These are the activations of a small neural network, seen along a few directions. Each row is one input.
In each table, some parts of the input vary, and every possible input appears once, in random order.
A made-up example of a description, with smaller parts first: one of 8 places around a ring, together with either a single point or one of 11 places around a ring or (one of 2 separate values, together with one of 6 places along a line).
Shared parts are said once, and a part with two or three values counts as separate values.

Other details of the inputs shift rows strongly along three fixed directions, in all tables alike. That doesn't count.

Table:
r1: [-21  17 -17  20 -28 -21 -22 -12 -29  -8 -80 -45   1 -16]
r2: [-4  0 -5 -5 38  7  1  4 28 -7 27  7 13  0]
r3: [ -1   6   3  -8  33  19  19  14  30  -9  17   7  10 -13]
r4: [-5  4 -6 -6 37  9 14  3 30  0 28  7 17 -3]
r5: [-36   5   1  -8 -18 -32 -44  19  12 -29   2  12 -44  -2]
r6: [  3  -9   4  18 -16  -4 -12 -21 -32  -6 -37 -26 -23   6]
r7: [-16  -5  17  16 -17  -7 -12  12  22 -30   5  13 -42  17]
r8: [  0   3   5  -8  42  16   8  16  27 -12  23   8   6  -9]
r9: [ -8  -3  21 -13  22   6   0  -8  23   7   5  13  24   6]
r10: [-43 -21   3   7 -15  -6 -17   2  27 -13 -14  32 -17  29]
r11: [ 41   5 -23 -31 -18   0  35   1 -25  36  64  10  17 -10]
r12: [ -5  24  -6  -7  33   3  -6  11  33  25  11  12  12 -13]
r13: [  6  12  20 -14  40  17   5   8  19  -7  17   0  -8   6]
r14: [-14 -14 -31  34  -6   8 -16 -17 -39 -11 -62 -39   2   3]
r15: [ 45   1  15 -18 -19  -7  33  -7 -13  22  42   3  -5 -18]
r16: [-15  -9  20  11  -6 -16 -12   0  24 -19  12  12 -36  17]
r17: [  6  32 -21  21  26   8  -8 -15 -19  24 -64 -39  36 -20]
r18: [  7   3   7   2  39  23  -3 -35 -25  18 -52 -44  38  -2]
r19: [  9  16  -8   5  20  31  23 -25  -9  19 -59 -45  18  -5]
r20: [-33   9  -6   3  31  14  -1  -4  33  -9  10   9  18  17]
r21: [ 40  -7   4 -33  -9  -4  12   1 -36  20  45  24  13 -10]
r22: [  5 -10 -13  29 -34  10  -8   3 -27 -18 -54 -29 -21   0]
r23: [-44 -17  -5  35 -15 -16 -19  13  22 -34  -4  11 -25  17]
r24: [ 49  25  -5 -50 -10 -23  10   9 -20  22  49  -2   9 -40]
r25: [-22 -18   7   7 -19 -14 -22   1  11 -22  -3  31 -16  23]
r26: [ -7   7   6   0  50  15  11  16  33 -13   4  -1  17  -5]
r27: [ 21 -23 -10   9 -50  -9  -2  21 -48 -14  13   0 -37 -17]
r28: [-52 -14  -9  15 -21  -6 -16   3  22 -17  -6  29 -24  33]
r29: [-11   7   1 -19  41  13  -5   1  14  -4  26  24  16  19]
r30: [ -8 -10 -31  26 -27   2 -15 -15 -50  -4 -34 -25   1  13]
r31: [ 39 -10   3 -27 -13   0  22  -9 -22  37  18   3  23 -10]
r32: [ 22 -31  13  -9 -58 -26 -15   8 -42   2  38  24 -26  -1]
r33: [-15   2  16  -7  33   8  10  -9  40   7  -4   0  -4   9]
r34: [-32 -19  13  13 -23 -21 -19   9  17 -25  -2  34 -17  27]
r35: [ 25 -20  -8   3 -67  -9  12  25 -21   1  14   5 -43  -7]
r36: [-19   0 -11  -6  45  15   9   1  38   5  13   2  18   2]
r37: [ 33 -18   2   0 -51  -8   0  31 -35 -15  28   9 -47  -9]
r38: [ 23 -27  17   0 -61 -28  -6  -2 -25   2  36  14 -30  -2]
r39: [ 14 -14 -13   7 -69 -27   5   4 -45   0  24  18 -18   7]
r40: [-38 -16  24  16 -11 -10 -16  -6  30 -15  -6  12 -19  17]
r41: [ -8   8 -10  -9  34   7   1  -2  19  -1  29   7  20  14]
r42: [-36   9  -1  29 -16 -20 -34  16  35 -14  -9  25 -27   2]
r43: [ 50   0 -15 -24  -9  12  40   8 -25  26  31  -4  10 -34]
r44: [-13  13  27   3  49   6   7  -8  35  -5  -2  -6   8  10]
r45: [ -7   1  12 -19  27   6   8  -4  26   1  13  26  23   7]
r46: [-10  12 -26  42 -22  -2 -34 -15 -29   2 -71 -32  -1 -10]
r47: [-13  25   0 -36  34  -7  -1  10  41  11  12   4  10 -17]
r48: [ 33 -10   9 -23 -13   0  22 -11 -13  34  23  -4  12 -10]
r49: [  3  33 -20  -8  13   3   2 -21 -19  14 -66 -51  36 -29]
r50: [ 31  21   4   3  17  19  27 -13 -23  12 -30 -37  18 -10]
r51: [ 33   9 -18 -10 -10  -1  26  -6 -36  20  31  -8  28  -9]
r52: [-6  2 31 -8 37  1  4 -3 27  6 17  4 20  5]
r53: [ 49   5   3 -12 -10   8  29  18 -20  11  25  -8   5 -18]
r54: [ 45  -6   9 -22  -5   0  11 -11 -29  27  22   2  28 -11]
r55: [-29 -12  -5  13 -22 -10 -18   2   4 -21   7  26 -19  26]
r56: [ 14  21  -1  10  19  33  24 -26 -15  11 -57 -49  23  -8]
r57: [-23   4  -5  18 -15 -22 -47  23  10 -14   7  25 -40   4]
r58: [ -5  -1 -12  35 -26  21   4  -5 -23 -15 -78 -40  -8  -4]
r59: [-33   6   1  -5  29  10   1  -3  35 -10   8  24  13  20]
r60: [-19   0  25  -6  39   4  -5  -3  27  -1  -2   8  30  14]
Description of these inputs: one of 5 places along a line, together with either one of 2 separate values or one of 10 places around a ring.
The inputs of r53 and r37 match in every part but the place on the line of 5. If r60 is changed in the same way as r53 into r37, which row does it become?
Answer: r32
A walk changes only the place on the line of 5. It starts at r43 and steps to r3. List the rest of the walk in order.
Answer: r26, r8, r27
Which other rows does r47 become when the choice among 2 separate values takes its other values? List them by row number.
Answer: r12
Which other rows agree with r41 in the place on the line of 5? List them by row number.
Answer: r2, r7, r8, r16, r22, r24, r25, r38, r46, r54, r55
Which other rows does r11 become when the place on the ring of 10 takes its other values? List them by row number.
Answer: r10, r19, r28, r31, r33, r35, r36, r43, r48

Table:
r61: [-32   0   7   7  24   0 -10  -7  39   2  -6  14  14  17]
r62: [-31  -7  29  15  25   2 -11   3  44 -16  -2  13 -11  20]
r63: [  8 -17   1 -18 -38 -26  -5   8 -16  -5  60  33 -17   5]
r64: [ 54  23 -17 -17  10   3  26  -1 -27  29  13 -25  18 -42]
r65: [ 60  17  -7 -28  23  30  53 -24 -33  42   3 -32  46 -22]
r66: [ 18  -9 -29  22 -27  21  15 -35 -73  10 -92 -68  20  -7]
r67: [-10 -10   7  -9  12  10  14  12  30 -14  36  18 -10  10]
r68: [  4 -27  30 -10 -48 -26   2  25  14 -12  53  42 -48   6]
r69: [ 63   9 -13 -39  13  13  32  -8 -46  43  19  -7  51 -26]
r70: [-31  -6  24   4  24   5 -12   0  35 -23   2  13 -16  25]
r71: [-18   8  10   0  15 -10 -24  15  27 -21   6   8 -25  -6]
r72: [ 43  20  -2 -14 -14 -16  14  17 -19  10  40  -1  -6 -31]
r73: [-22 -18  24  13 -24 -19 -12  14  22 -25  39  34 -48  24]
r74: [-16  -1   5  14  42  29  -9  -6  10 -13 -43 -17  19  13]
r75: [-10   1  14  -8  19  -6  -6  -3  21   9  19  20  16   8]
r76: [ 56  -8   3 -13 -19   1  25  12 -39  16  52  10   1 -15]
r77: [-29   0 -11  -1  21  10  -2  -9  17  -4 -12   1  21  14]
r78: [ 15 -16  -9  -4 -39 -19   1  18 -11   5  56  40 -13   2]
r79: [-16   2   8  11  29  27   9 -19  19   4 -53 -26  23   6]
r80: [-15 -10  17  -2  14  -3  -2  14  29 -20  51  25 -19  19]
r81: [-36   0  15  20  46  22  -2 -12  46  -7 -41 -11  14  20]
r82: [-10  12 -13   8  30  14   5 -31  -1  17 -36 -20  38  10]
r83: [-27 -31 -21  57 -66   4 -17  -6 -38 -26 -81 -23 -32  14]
r84: [ 20  22  -1  -8  32   2   2   2   1  10   5 -16  11 -27]
r85: [-21   6  17  -7  51  21   3  -8  35  -8 -17  -3  11  15]
r86: [-14  10   5  -8   6 -10  -7  26  40 -16  31  21 -30 -14]
r87: [ 18   5 -26  16 -39  -6  -5 -10 -54   5 -66 -48 -11 -29]
r88: [-37   6   4  -5  33   8  -6  -8  42  -3  -3  17  14  20]
r89: [-24   7   0  17 -18 -22 -18  30  34 -28  17  20 -41  -1]
r90: [-13 -28  -9  50 -82 -17 -10 -13 -38 -17 -42 -13 -49  16]
r91: [-31 -38  -7  48 -83 -14 -29   9 -34 -37 -57  -1 -56  19]
r92: [  4 -19 -29  27 -66 -17  -9 -23 -70   5 -36 -24  -4   4]
r93: [ -2   1 -14  -6  13   2   7  -7   0  10  16   5  23   7]
r94: [-22  24   3 -13  44   8 -13  14  39  -7 -12  -6   0  -6]
r95: [-21  21   3  -5  24  -3 -10  18  36 -17  -9   2 -11  -6]
r96: [-21  -4  25   5  32  12  -9  -6  34 -11 -22  -3   5  15]
r97: [ 31   3 -16   9  17  31  24 -14 -31  17 -32 -32  34  -8]
r98: [-24  29 -13   5  44  24  -7  -2  26   0 -51 -32  16  -8]
r99: [-41   3  -1  -7  45  13 -11 -10  29  -8 -23  -1  25  20]
r100: [ 31 -13  11 -30 -45 -29  11  11 -17  18  59  34  -9 -10]
r101: [ 46  29  -2 -27  21   2  16   5 -16  17  16 -19  21 -32]
r102: [-15   4  11  -3  32   7 -12 -21  12   7 -34  -7  33   9]
r103: [ 43  17  -1 -21  -9 -14   7  18 -17  18  50   2  -8 -28]
r104: [-30 -17  18   3 -32 -35 -24  15  26 -19  62  57 -41  24]
r105: [ 14   7  -1 -18  15   8  19 -15  -1  28  -2  -4  36  -8]
r106: [ 37 -10  -4 -11 -18   0  28   5 -21   9  49   5  -5  -6]
r107: [ 15   9  -6 -10 -42 -20   8  31   3  -7  42  17 -34 -22]
r108: [-39   4  12  -1  35   2 -23 -13  32 -11 -13  12  11  25]
r109: [ -3   2  11 -29  13  -8   3   2  18   7  38  29   6   7]
r110: [-13 -31 -10  41 -75 -14 -21 -11 -52 -27 -49 -23 -40  15]
r111: [-31  24  -5  14  41   9 -19   7  38  -8 -28 -15   1   0]
r112: [ 62  31  -3 -41  31   8  19   2 -23  33  28 -22  28 -38]
r113: [ 43 -12   0 -24 -33 -16   6   9 -37  15  56  28   1 -11]
r114: [-12 -24 -21  40 -65 -17 -25  -8 -52  -8 -41  -5 -16  10]
r115: [ 32   5 -24 -12   5  20  22 -13 -36  30 -15 -15  44 -14]
The inputs of r91 and r97 match in every part but one. If r68 is changed in the same way as r91 into r97, which row does it become?
Answer: r81
The inputs of r108 and r109 match in every part but one. If r70 is changed in the same way as r108 into r109, which row does it become?
Answer: r85
What do these inputs look like to the network?
Answer: one of 5 places around a ring, together with either one of 3 separate values or (one of 2 separate values, together with one of 4 places along a line)
A walk changes only the place on the line of 4. It starts at r83 and steps to r67. List the rest of the walk in order.
Answer: r65, r79
Which other rows does r94 become when the choice among 3 separate values takes its other values? List them by row number.
Answer: r87, r95
Which other rows agree with r76 in the place on the ring of 5? List them by row number.
Answer: r62, r72, r73, r75, r80, r84, r92, r103, r104, r114
Which other rows does r79 become when the choice among 2 separate values takes its other values? List them by row number.
Answer: r105

Table:
r116: [ -3  -6 -33  29 -42   0  -7 -12 -41  -3 -41 -24  -5  -2]
r117: [ -3  -6 -17  21 -42 -10 -15  -6 -37  -3 -46 -23 -10  -6]
r118: [-17   1  10   2  -2 -14 -18  15  25 -12  21  24 -23   5]
r119: [-17  -5   0  -3  -3 -11  -5  22  22 -13  43  33 -20  10]
r120: [-37   2   3  18  14   4 -12  -4  25 -18 -35  -7  -8  10]
r121: [ -5   7   2 -13  56  30  11 -29   6  17 -28 -16  47  15]
r122: [-29  -1   4   7   7  -4 -18   6  22 -20 -10   4 -11   8]
r123: [ 19  27  -3 -23  52  20  16 -11   7  26 -11 -22  45 -16]
r124: [ 13 -20  -3   5 -55 -12   4  -9 -40   2   3   6 -11  10]
r125: [ 10  -7 -11  21 -40  -9  -1 -11 -41  -2 -29 -22 -14  -8]
r126: [ 17  -1  -7  -1 -38 -16  -1   4 -21   9   7   4 -16 -12]
r127: [ 36  -7   2  -5 -34 -10  12  11 -25   6  35   6 -22 -12]
r128: [ 24  24   1 -29  50  16  22  -9  10  24   8 -17  42 -16]
r129: [ 47  -7  -5 -23  -4   8  30 -19 -40  37  22  -6  33 -11]
r130: [ 32  14   9 -42  25  -4  14  19  17  16  70  30  10 -18]
r131: [-30   0   6  15  14   8 -10   5  31 -17 -24  -1 -13  11]
r132: [-33 -19  12  13   3  -3 -13   0  27 -15   3  24  -3  24]
r133: [ -7   0  14  -9   0 -18  -9  17  25 -11  45  24 -22   4]
r134: [ 15  -5  -9  10 -49 -21  -7   1 -36   5  -3  -8 -19 -11]
r135: [ 51   5 -12 -11  -5  13  26  -5 -43  23  -8 -27  19 -24]
r136: [  8  -8  20 -22 -12 -17   3  36  28 -14  83  47 -34  -2]
r137: [-30   1   8  18  19   8 -14   2  26 -18 -22  -5 -10  12]
r138: [-34   2   2  19  14  11 -11  -3  24 -16 -40 -12  -8  11]
r139: [  8   7   6 -13  47  22  18 -17   7  16  -3  -6  48   6]
r140: [-36   2   2  15  27  10 -14  -3  23 -21 -40  -9   1  10]
What do these inputs look like to the network?
Answer: either one of 2 separate values or one of 5 places around a ring or (one of 3 separate values, together with one of 6 places along a line)
Which other rows belong to the same alternative as r119? List them by row number.
Answer: r116
